Each row below holds a small network's activations on one input, seen along a few directions.
In each table, some parts of the input vary, and every possible input appears once, in random order.
A made-up example of a description, with smaller parts first: one of 4 places along a line, together with either a single point or one of 11 places along a line or (one of 3 separate values, together with one of 8 places around a ring).
Shared parts are said once, and a part with two or three values counts as separate values.

Other details of the inputs shift rows strongly along three fixed directions, in all tables alike. That doesn't count.

Table:
x1: [ -9  24 -69  11   9  41   9 -18  10 -25 -27]
x2: [-28  50 -62   1   6  24  -4 -13  17 -23 -27]
x3: [-57  -6  -6 -28  62  15 -17 -16  -4  -3  -6]
x4: [-11  46 -62  10  18  34   8  -8  19 -35 -32]
x5: [-47 -29  28 -23  71   4 -41  11 -61   2  58]
x6: [-32   9  19 -22  46  21 -59  28 -97  -2  70]
x7: [-61 -61   7 -31  51   1  27 -12  26  28 -69]
x8: [ -5 -19  11 -11 -25  -7  16 -18  37  19 -41]
x9: [ 41  31  30  10 -53 -29  -4  16  -2   3  17]
x10: [-10  25 -26  12  14  30 -25  21 -33 -10  39]
x11: [  3 -23  10   0  -9   1  15 -16  50  12 -24]
x12: [ 41   9  19  10 -59 -18  -5   5 -14  12  23]
x13: [  0 -27   1   8 -14   1  20  -6  48  19 -21]
x14: [-68 -41  20 -42  48   6  13 -24  44  30 -64]
x15: [  5 -10   9   0  -9  -2  18 -14  56  12 -26]
x16: [ 50  50 -65  40 -52  18   9   6  -7 -33  14]
x17: [  9  34 -21   3  29  23 -20   4 -35 -34  32]
x18: [ 53   5  20   8 -47 -27   6   5 -18  -2   6]
x19: [ 12 -93  94   4  25 -55  32  12  30  32  15]
x20: [ 51   3  16  22 -47  -9  -2   4   6   5  33]
x21: [  4 -30   4  -6 -17 -15  31 -14  26  19 -52]
x22: [ 14 -45  77 -11  12 -42 -17   1 -19  12  53]
x23: [ -8  26 -63   6  11  39   6 -18  12 -31 -28]
x24: [-17  26 -33   9  10  13 -24  14 -42 -14  39]
x25: [ 43   3  12  21 -48 -31  14  25 -21   7  13]
x26: [ -4 -27  -3   2 -18 -15  21 -24  42  14 -26]
x27: [-35  -3  46 -23  81  13 -45  20 -42  -5  52]
x28: [ 54  16  23   7 -44 -32   9   9 -14  -1   7]
x29: [ 50  25  25  11 -40 -35   7  19 -13  -6   6]
x30: [-37  33 -64   2 -10  34   1   0  -1   0 -33]
Each input here is: one of 5 places along a line, together with one of 6 places along a line.
The inputs of x16 and x1 match in every part but the place on the line of 6. If x13 is changed in the same way as x16 into x1, which row does it become? -> x20
Change only the place on the line of 5 in x4. List by row number the other rows that result. -> x2, x9, x27, x29
A walk changes only the place on the line of 6. It starts at x2 and steps to x3. List the rest of the walk in order. -> x22, x26, x5, x24
Change only the place on the line of 5 in x18. List by row number the other rows that result. -> x8, x11, x22, x23

Table:
x31: [ -9  30 -39   3 -12  18 -11  11 -43 -14  -2]
x32: [ 11  -8  36  -4 -31 -27   4  -4  20  12  -7]
x33: [-40  10 -14 -12  27  12  -6  -9  19  -1 -16]
x34: [-49 -34   9 -19  19   4   2 -10  14  19 -25]
x35: [-36  -5 -26  -7  27  19   6   1   4   6 -20]
x36: [-12 -24  14  -6  22   2  13 -15  48   4 -27]
x37: [ 10 -18  32  10 -16 -25  -3  10   1  14  34]
x38: [ 31 -14  32   8  -9 -17  15  -3  30   2   2]
x39: [ 20 -14  50 -10 -14 -28   2   9  -8  12   4]
x40: [-33  36 -38 -10  30  34 -20  -1  -6 -11  -7]
x41: [ 13  28 -28  10 -25   0  18  -1  29  -3 -28]
x42: [ 28 -28  20  16 -16 -17  20   3  21   4   4]
x43: [-23 -16  34 -20  40   9 -35  19 -66   9  45]
x44: [ -8  12 -35   3  10  20  18 -14  36 -16 -41]
x45: [ 30 -17  44   8   2 -29   9   7   6  -6  14]
x46: [ 14 -24  41   0 -22 -20  -6  11 -12  20  21]
x47: [ 16 -21  21  11 -24 -21  12   5  25  21   7]
x48: [-17  20 -29 -10 -11  20  10 -13  23   3 -52]
x49: [ 18 -22  36   7  -9 -22   3  14  -2  20  27]
x50: [-11  14 -42  -3   1   8  20 -19  22 -10 -53]
x51: [ 22  33 -31  13 -42   9  -6  13 -31  -9   7]
x52: [ 43  15 -34  24 -67  -5  19 -11  27   2 -11]
x53: [-30  38 -40  -9  30  35 -13  -1  -9 -10 -10]
x54: [ -5 -32   7  -6   8  -9  14  -6   6  14 -12]
x55: [-11 -20  22 -13  11 -15   3 -17  22   8 -10]
x56: [-31  12 -49   4  37  37  -5   1 -18 -25  -8]
x57: [  4  26  15  -9   9  -3 -27  19 -61 -15  28]
x58: [-11 -25  12   1   8 -16  16   6  10  14 -10]
x59: [ 35  27  19  15 -10  -6 -27  11 -29 -26  63]
x60: [ 33  33  15  12 -12 -18 -17  25 -41 -15  45]
x61: [-10 -21   7 -14  15  -9  20 -17  28   9 -38]
x62: [-48 -39  29 -20  88  23 -35   9 -40  -1  44]
x63: [ 14  12 -43  12 -33  11  17 -14  17   2 -23]
x64: [ 17 -28  18   7 -29 -26  14 -10  21  14   5]
x65: [-27  20   9 -24  36  22 -42  10 -51  -7  23]
x66: [ 29  33 -43  20 -34   3  -1   5 -32 -19  12]
x67: [ 26  32 -36  29 -33  16  -9   3  -7 -26  31]
x68: [-34 -45   9 -10  47  14  11 -10  24  10 -18]
x69: [ 36  47 -28  10 -30   9  -8  -3 -18 -17  13]
x70: [ -5 -22  23 -15  14 -11   4 -14  21  12 -14]
The inputs of x57 and x60 match in every part but one. If x46 is changed in the same way as x57 into x60, which row does it become? -> x47
What do these inputs look like to the network? -> one of 2 separate values, together with one of 4 places along a line, together with one of 5 places along a line
Change only the choice among 2 separate values in x53. List by row number the other rows that result. -> x49
Change only the place on the line of 4 in x55. List by row number the other rows that result. -> x32, x33, x59
A walk changes only the place on the line of 5. It starts at x56 and steps to x42. List the rest of the walk in order. -> x68, x62, x67
Change only the place on the line of 4 in x58. List by row number the other rows that result. -> x31, x56, x66
